These are the activations of a small network on made-up records, seen along a few directions, one row for each record.
Each row is followed by the record's values for the fields P, B, M, N, V, Y, T.
Not every record has every field; a missing one is written none.
The largest differences between rows may come from other fields.
(in the rows, 500 means zero)
Random noise pushes rows far along 2 fixed directions. That doesn't count. These rows show it; they differ only by the noise:
[400 614 508 470 388 504 568 549 573 493 644 632 468 221 531 635 292 350
 607 574 518 283 274 463]
[452 562 477 509 459 485 563 521 526 446 503 582 502 368 560 624 390 393
 528 530 481 335 360 446]
[504 519 505 537 522 443 497 496 415 405 247 391 510 538 685 604 429 523
 400 573 375 351 452 464]
[592 390 245 647 678 484 698 433 557 296 390 791 665 715 405 615 802 302
 428 197 542 565 585 315]

[347 658 650 401 409 499 452 402 531 568 575 279 239 260 568 603 257 634
 599 668 509 285 428 696] -> {P: p1, B: b1, M: m2, N: n3, V: none, Y: none, T: t1}
[630 365 429 593 576 414 545 451 475 496 511 766 752 752 382 551 572 255
 303 314 449 657 647 447] -> {P: p1, B: b2, M: m2, N: n4, V: none, Y: none, T: t2}
[380 659 508 380 454 745 520 537 509 569 703 593 531 343 353 377 261 362
 638 521 668 365 347 510] -> {P: p3, B: b2, M: m2, N: n3, V: none, Y: none, T: t1}
[448 278 374 474 576 611 337 351 392 432 159 511 658 753 359 134 625 692
 409 333 480 474 536 417] -> {P: p3, B: b1, M: m1, N: n2, V: none, Y: none, T: t1}
[392 705 806 319 349 469 437 500 649 688 560 178 260 193 688 624 158 665
 492 801 369 333 376 774] -> {P: p3, B: b2, M: m2, N: n3, V: none, Y: none, T: t1}
[602 402 335 617 540 615 492 405 514 508 415 607 611 626 394 432 770 533
 416 373 645 467 470 419] -> {P: p1, B: b1, M: m1, N: n2, V: none, Y: none, T: t1}
[517 600 506 370 526 614 474 565 417 453 334 417 550 490 578 304 449 611
 446 556 485 419 502 527] -> {P: p2, B: b2, M: none, N: n3, V: none, Y: none, T: t1}
[550 452 428 612 427 425 563 593 495 441 431 519 492 417 521 563 544 456
 409 549 335 410 545 427] -> {P: p4, B: b1, M: m1, N: n1, V: v2, Y: y1, T: t2}
[482 686 630 593 340 331 508 487 669 484 732 486 426 237 439 774 406 383
 613 689 372 446 531 496] -> {P: p4, B: b1, M: m2, N: n4, V: none, Y: none, T: t2}
[424 405 379 582 562 351 460 447 547 450 261 373 593 654 645 597 824 664
 322 465 529 638 735 464] -> {P: p4, B: b1, M: m1, N: n2, V: none, Y: none, T: t2}
[498 557 499 343 392 644 483 631 495 635 621 622 565 327 569 529 334 510
 644 541 497 281 326 577] -> {P: p1, B: b2, M: m1, N: n3, V: none, Y: none, T: t1}
[402 493 456 324 545 541 484 363 571 576 439 490 492 489 422 334 677 417
 570 422 567 467 554 395] -> {P: p2, B: b2, M: none, N: n2, V: none, Y: none, T: t1}
[487 562 536 484 420 407 409 564 530 543 583 224 389 385 575 559 294 451
 590 536 526 529 437 479] -> {P: p4, B: b2, M: m1, N: n1, V: v3, Y: y2, T: t2}
[372 550 559 294 478 512 482 373 595 577 516 411 397 425 497 396 548 544
 604 513 533 477 513 383] -> {P: p2, B: b2, M: none, N: n2, V: none, Y: none, T: t1}
[329 525 623 509 512 544 483 483 605 609 411 452 320 409 554 514 438 500
 609 475 471 596 515 519] -> {P: p1, B: b2, M: m2, N: n1, V: v1, Y: y2, T: t2}
[534 640 558 473 389 538 549 584 488 510 494 500 596 386 559 485 328 530
 440 586 539 295 287 625] -> {P: p3, B: b2, M: m1, N: n3, V: none, Y: none, T: t1}
[518 579 492 383 594 499 529 411 306 408 158 208 442 676 651 401 547 732
 390 527 372 550 610 502] -> {P: p2, B: b2, M: none, N: n3, V: none, Y: none, T: t1}
[481 386 614 481 495 531 407 547 302 524 285 327 394 680 657 477 443 695
 345 567 347 444 613 609] -> {P: p1, B: b1, M: m2, N: n1, V: v2, Y: y2, T: t1}
[556 347 335 493 591 466 610 439 590 432 537 669 556 512 444 620 652 410
 473 180 637 736 678 316] -> {P: p4, B: b1, M: m1, N: n3, V: none, Y: none, T: t2}
[640 529 557 670 451 353 577 515 550 471 539 566 666 475 563 703 579 310
 525 559 253 542 621 587] -> {P: p4, B: b2, M: m2, N: n4, V: none, Y: none, T: t2}
[534 618 674 495 428 461 445 696 533 646 649 511 519 126 462 593 165 382
 702 785 527 215 269 521] -> {P: p1, B: b2, M: m1, N: n1, V: v1, Y: y1, T: t2}
[543 505 515 445 511 537 625 469 524 381 402 522 539 520 495 475 570 439
 437 426 547 531 510 477] -> {P: p2, B: b2, M: none, N: n3, V: none, Y: none, T: t1}
[608 617 724 492 401 512 563 619 364 545 707 425 545 412 726 548 252 601
 485 691 428 361 260 459] -> {P: p3, B: b2, M: m1, N: n2, V: none, Y: none, T: t1}
[363 494 331 518 625 526 663 339 668 434 507 709 478 562 301 449 587 428
 522 345 690 666 586 513] -> {P: p3, B: b2, M: m2, N: n3, V: none, Y: none, T: t2}
[425 580 585 317 455 529 580 501 547 492 541 436 414 364 504 450 403 499
 587 558 518 431 467 515] -> {P: p2, B: b2, M: none, N: n3, V: none, Y: none, T: t1}
[552 582 658 463 443 425 446 547 507 496 558 402 466 554 503 639 409 535
 477 710 297 451 496 530] -> {P: p3, B: b2, M: m2, N: n4, V: none, Y: none, T: t1}
[515 533 420 510 406 437 644 452 613 442 560 590 396 386 559 595 492 446
 550 458 343 450 558 450] -> {P: p4, B: b2, M: m1, N: n3, V: none, Y: none, T: t2}
[500 454 450 420 476 444 515 447 617 476 483 552 382 464 561 560 401 490
 589 436 558 492 426 516] -> {P: p1, B: b2, M: m1, N: n3, V: none, Y: none, T: t2}
[639 409 453 631 374 470 727 576 554 482 837 671 698 502 514 499 561 428
 552 413 615 528 532 577] -> {P: p4, B: b1, M: m1, N: n2, V: none, Y: none, T: t1}
[549 477 525 473 489 530 576 530 364 441 393 465 501 535 425 401 544 464
 462 562 560 500 469 458] -> {P: p2, B: b2, M: none, N: n1, V: v2, Y: y1, T: t1}
[592 411 308 631 641 498 582 577 556 569 485 802 639 549 271 304 685 404
 445 400 582 543 482 482] -> {P: p3, B: b2, M: m1, N: n1, V: v1, Y: y1, T: t2}
[435 446 474 392 459 522 487 483 453 604 620 572 304 375 465 365 248 512
 666 519 592 386 357 490] -> {P: p1, B: b2, M: m1, N: n1, V: v2, Y: y2, T: t2}
[528 540 704 484 312 481 446 613 395 605 467 484 484 356 441 549 292 556
 450 660 459 326 258 514] -> {P: p3, B: b1, M: m1, N: n1, V: v1, Y: y1, T: t1}
[463 576 518 385 422 587 678 520 644 455 730 718 505 283 376 496 478 306
 608 411 656 483 378 469] -> {P: p2, B: b2, M: none, N: n3, V: none, Y: none, T: t1}
[333 478 667 322 388 571 394 429 510 502 408 311 467 321 600 272 338 530
 542 657 522 323 404 548] -> {P: p2, B: b2, M: none, N: n2, V: none, Y: none, T: t1}
[552 475 500 617 573 300 520 438 663 355 521 541 406 472 473 812 683 483
 402 526 311 701 597 466] -> {P: p1, B: b1, M: m2, N: n4, V: none, Y: none, T: t2}
[499 376 441 528 615 572 569 383 462 437 286 579 539 697 587 560 584 451
 474 397 491 666 634 490] -> {P: p1, B: b2, M: m2, N: n3, V: none, Y: none, T: t2}
[366 550 625 516 363 334 429 444 688 410 538 499 331 520 560 697 439 477
 670 545 398 674 476 585] -> {P: p1, B: b2, M: m2, N: n4, V: none, Y: none, T: t2}
[573 537 681 566 482 378 358 529 424 490 262 224 365 741 604 606 610 626
 294 563 315 642 536 501] -> {P: p3, B: b2, M: m2, N: n1, V: v1, Y: y1, T: t1}
[466 469 579 536 410 388 511 359 629 420 436 557 414 618 444 764 635 612
 507 468 377 642 599 556] -> {P: p1, B: b1, M: m2, N: n4, V: none, Y: none, T: t1}
[190 284 487 314 526 643 421 374 587 573 443 493 341 527 507 200 343 563
 544 545 666 482 566 461] -> {P: p3, B: b2, M: m2, N: n2, V: none, Y: none, T: t2}
[516 510 514 519 223 519 577 575 514 575 650 768 590 343 307 569 507 339
 689 376 667 446 399 444] -> {P: p4, B: b1, M: m1, N: n1, V: v1, Y: y1, T: t1}
[228 633 576 362 377 404 316 375 351 701 369 125 257 374 854 411 311 709
 579 774 482 437 565 715] -> {P: p4, B: b1, M: m2, N: n2, V: none, Y: none, T: t2}
[409 549 611 482 366 440 413 556 440 699 405 351 385 386 665 524 389 471
 505 670 616 438 549 582] -> {P: p4, B: b1, M: m2, N: n1, V: v1, Y: y1, T: t2}
[425 533 438 340 426 391 432 578 403 591 511 420 565 425 611 635 368 542
 551 588 485 548 568 465] -> {P: p4, B: b1, M: m1, N: n4, V: none, Y: none, T: t2}
[351 429 334 336 513 590 518 488 567 591 518 651 470 489 437 416 398 497
 694 426 626 492 471 492] -> {P: p1, B: b2, M: m1, N: n3, V: none, Y: none, T: t2}

Here are new rows. What are their fields?
[534 483 514 505 498 518 483 547 500 469 221 293 578 757 650 591 577 546
 452 489 417 413 540 560] -> {P: p1, B: b2, M: m1, N: n3, V: none, Y: none, T: t1}
[447 618 803 559 358 473 220 589 298 477 206 136 331 499 692 550 287 671
 375 764 423 290 412 573] -> {P: p1, B: b1, M: m2, N: n1, V: v1, Y: y1, T: t1}
[605 309 271 670 689 696 652 382 562 422 603 767 589 774 253 480 899 374
 446 273 730 621 696 221] -> {P: p1, B: b1, M: m2, N: n2, V: none, Y: none, T: t1}
[235 572 642 324 231 504 379 582 529 575 748 542 452 205 495 659 284 401
 634 535 657 405 465 561] -> {P: p4, B: b1, M: m2, N: n4, V: none, Y: none, T: t1}
[701 561 647 533 488 311 501 526 415 357 350 396 614 554 547 652 588 499
 339 618 364 557 473 516] -> {P: p2, B: b2, M: none, N: n4, V: none, Y: none, T: t1}
[398 411 518 400 612 527 456 381 484 391 306 407 547 602 498 208 593 658
 558 493 509 467 642 457] -> {P: p2, B: b2, M: none, N: n2, V: none, Y: none, T: t1}
[530 453 571 403 498 528 487 585 320 541 336 296 449 486 551 296 459 528
 422 692 452 385 495 542] -> {P: p2, B: b2, M: none, N: n1, V: v2, Y: y1, T: t1}
[619 605 652 385 451 313 474 531 480 430 389 272 503 463 672 635 509 534
 369 679 284 494 505 601] -> {P: p2, B: b2, M: none, N: n4, V: none, Y: none, T: t1}
[417 543 533 428 505 520 411 402 658 526 433 441 331 344 585 521 384 572
 555 520 554 563 493 651] -> {P: p1, B: b2, M: m2, N: n3, V: none, Y: none, T: t2}
[637 419 436 480 659 602 472 634 279 428 195 420 675 691 452 239 597 540
 347 568 553 429 603 465] -> {P: p2, B: b2, M: none, N: n1, V: v2, Y: y1, T: t1}
[331 464 377 443 484 689 607 479 629 478 650 671 448 644 342 462 553 351
 666 330 670 482 557 500] -> {P: p1, B: b2, M: m2, N: n3, V: none, Y: none, T: t1}
[678 458 656 517 476 404 470 465 421 400 225 238 535 723 738 548 633 710
 287 748 381 575 591 430] -> {P: p2, B: b2, M: none, N: n2, V: none, Y: none, T: t1}
[597 496 410 479 577 612 620 511 507 357 408 654 639 581 445 397 676 427
 418 331 585 570 530 444] -> {P: p2, B: b2, M: none, N: n3, V: none, Y: none, T: t1}
[643 395 494 584 666 299 401 394 659 364 243 290 446 757 596 719 722 521
 356 447 322 796 741 533] -> {P: p1, B: b2, M: m2, N: n4, V: none, Y: none, T: t2}
[593 500 481 477 503 590 351 555 419 443 598 661 563 415 410 508 473 585
 504 542 435 415 499 506] -> {P: p1, B: b1, M: m2, N: n4, V: none, Y: none, T: t1}
[350 454 573 470 448 407 442 412 668 472 436 324 285 668 614 543 489 643
 452 723 455 654 585 432] -> {P: p3, B: b2, M: m2, N: n2, V: none, Y: none, T: t2}
[319 474 407 416 587 651 302 434 509 530 346 346 394 685 513 336 654 622
 499 472 611 404 666 404] -> {P: p1, B: b1, M: m2, N: n2, V: none, Y: none, T: t1}
[688 477 388 629 543 406 562 655 384 392 518 550 860 617 539 725 766 428
 354 328 371 567 619 483] -> {P: p4, B: b1, M: m1, N: n4, V: none, Y: none, T: t1}
[620 638 749 544 444 418 475 565 468 459 678 533 616 395 503 668 337 383
 506 615 388 453 355 568] -> {P: p3, B: b2, M: m2, N: n4, V: none, Y: none, T: t1}
[685 512 450 590 571 467 491 417 366 363 439 419 504 741 503 683 628 459
 419 513 417 526 556 515] -> {P: p1, B: b2, M: m2, N: n4, V: none, Y: none, T: t1}
[194 598 688 492 291 307 508 381 789 557 732 375 383 149 588 684 310 551
 721 578 489 503 419 558] -> {P: p4, B: b1, M: m1, N: n2, V: none, Y: none, T: t2}
[197 568 490 275 322 426 480 338 801 738 799 661 346 161 428 573 396 363
 895 547 585 455 338 546] -> {P: p1, B: b2, M: m1, N: n2, V: none, Y: none, T: t2}
[581 549 558 582 380 395 512 620 619 466 797 521 601 178 453 788 324 313
 513 611 470 457 357 452] -> {P: p4, B: b1, M: m1, N: n4, V: none, Y: none, T: t2}
